Each row below holds a small network's activations on one input, seen along a few directions.
Each table varies a few parts of the input and shows all the possible inputs, shuffled.
Descriptions start from the smaller parts, as in this example, which fits no table here: ring(5) and (point or line(11) or (values(3) and line(6))).
Shared parts are said once, and a part with two or three values counts as separate values.
In the rows, 128 means zero.

Rows:
r1: [157 155  93  78 165  88  73 143 156  82 134]
r2: [168 116 136  58 174  83 102 146  96 131 124]
r3: [117 104 101  73 156  51 114 135 159 148 176]
r4: [ 62 135 159 163  48 195 151 113 104 133 109]
r5: [165 137  98  62 163  98  83 135 115 119 127]
r6: [155  99 150 198 155  77 152  86 118  96 136]
r7: [ 77 126 166 194  75 213 153 113 110 139 123]
r8: [ 92 132 140 188  93 246 156 127 142 154 113]
r9: [193 106 157 167 157  64 168 126 149 164  98]
r10: [145 128  84  85 177  81 103 129 159 118 186]
r11: [ 78 171 124 142  45 211 153 155  99 125  81]
- Describe the family of inputs behind these rows. => values(2) or line(4) or line(5)
- Start at r8 and move only the line(4) part, one step at a time. The first step leads to r7. Which rows follow, in order? => r4, r11

Rows:
r12: [144 119 109 155 177  65 133 132 152 103 164]
r13: [123 125 131  81 111 149 119 164  67 118  83]
r14: [180  87 153 127 151  80 149 113  97 144  91]
r15: [ 94 148  79  93 128 135  98 139 137  78 150]
r16: [189 119 120  96 193  82 131 130 162 163 171]
r17: [ 96 159 136 103  89 126 104 135 116  73 119]
r18: [131 156  90  51 146 146  85 169 145 150 171]
r19: [148 159 131 176  88 193 138 156 153 174  71]
r20: [ 50  83 144 165  66 158 177 105 135 175 150]
r21: [108 140 164 200 128 219 161  75 107 116 120]
r22: [145 114 152 161 132  55 114  91 137 113 118]
- Describe the family of inputs behind these rows. => values(3) or (values(2) and line(4))

Rows:
r23: [160  90 148 127 194  47 157 108 134 133 128]
r24: [184 141  93  55 152  91 133 190 121 137 112]
r25: [ 90 108 155 209  95 153 173 107 119 161 151]
r26: [149  88 140 140 202  58 129 116 156 142 165]
r27: [ 99 143 133  94 104 242 125 126 103 103  98]
r28: [126 125 106  88 161  77  88 133 169 110 196]
r29: [ 78 142 124 196  96 174 158 111 171 142 179]
r30: [ 44 125 143 110  63 197  77 127 117 118 121]
r31: [139 152  97  28 156  92  79 131 116 131 120]
r32: [ 52 150  96 178 108 188 133 134 142 115 161]
r33: [143 122 187 187  87 168 167 128  82  85  84]
r34: [158 116  89 111 144  69 129 120 193 131 202]
r35: [124 104 170 191 116 169 196  84 104 142 113]
r36: [105 136 103  34 141  74  58 124 158 105 145]
r37: [188 129 116 123 161  41 141 121 104  97  95]
r38: [113 138 152 125  64 203 136 171 102 180  75]
r39: [192 148 104 123 155  59  96 146 113 141  88]
r40: [160 148 148 185 104 201 130 127 101 131  71]
- The inputs of r29 and r34 match in every part but one. If r38 is changed in the same way as r29 into r34, which row does it become? => r24
- Describe the family of inputs behind these rows. => values(2) and ring(9)
- Which other rows does r36 become when the values(2) part takes its other values? List them by row number. => r30
- Which other rows does r32 become when the values(2) part takes its other values? List them by row number. => r28

Rows:
r41: [160 114 132 129 181 126 103 107 152 135 169]
r42: [ 63 140 133 134  69 198 117 135  87 112 105]
r43: [109 157 134 199  95 173 152 124 160 138 107]
r44: [ 89 130  96  82 115 103  92 121 152 108 175]
r45: [132  95 127 167 153  68 148  94 149 136 176]
r46: [ 92 136 136 136  86 218 139 152 114 141 110]
r47: [112 126  92  94 149 123 117 135 170 141 169]
r48: [192 112 140 142 162  62 148 109 101 113 109]
r49: [151 152 111  61 129  98  93 138 105  90 105]
r50: [161 121 151 110 144  87 142 161 116 174 104]
r51: [171 148 104  76 160 114 105 153 125 120 100]
r52: [105 105 180 205  92 166 179 106 103 129 107]
- The inputs of r45 and r52 match in every part but one. If r44 is changed in the same way as r45 into r52, which row does it become? => r42
- Describe the family of inputs behind these rows. => values(3) and line(4)
- Which other rows does r47 become when the values(3) part takes its other values? List them by row number. => r46, r51
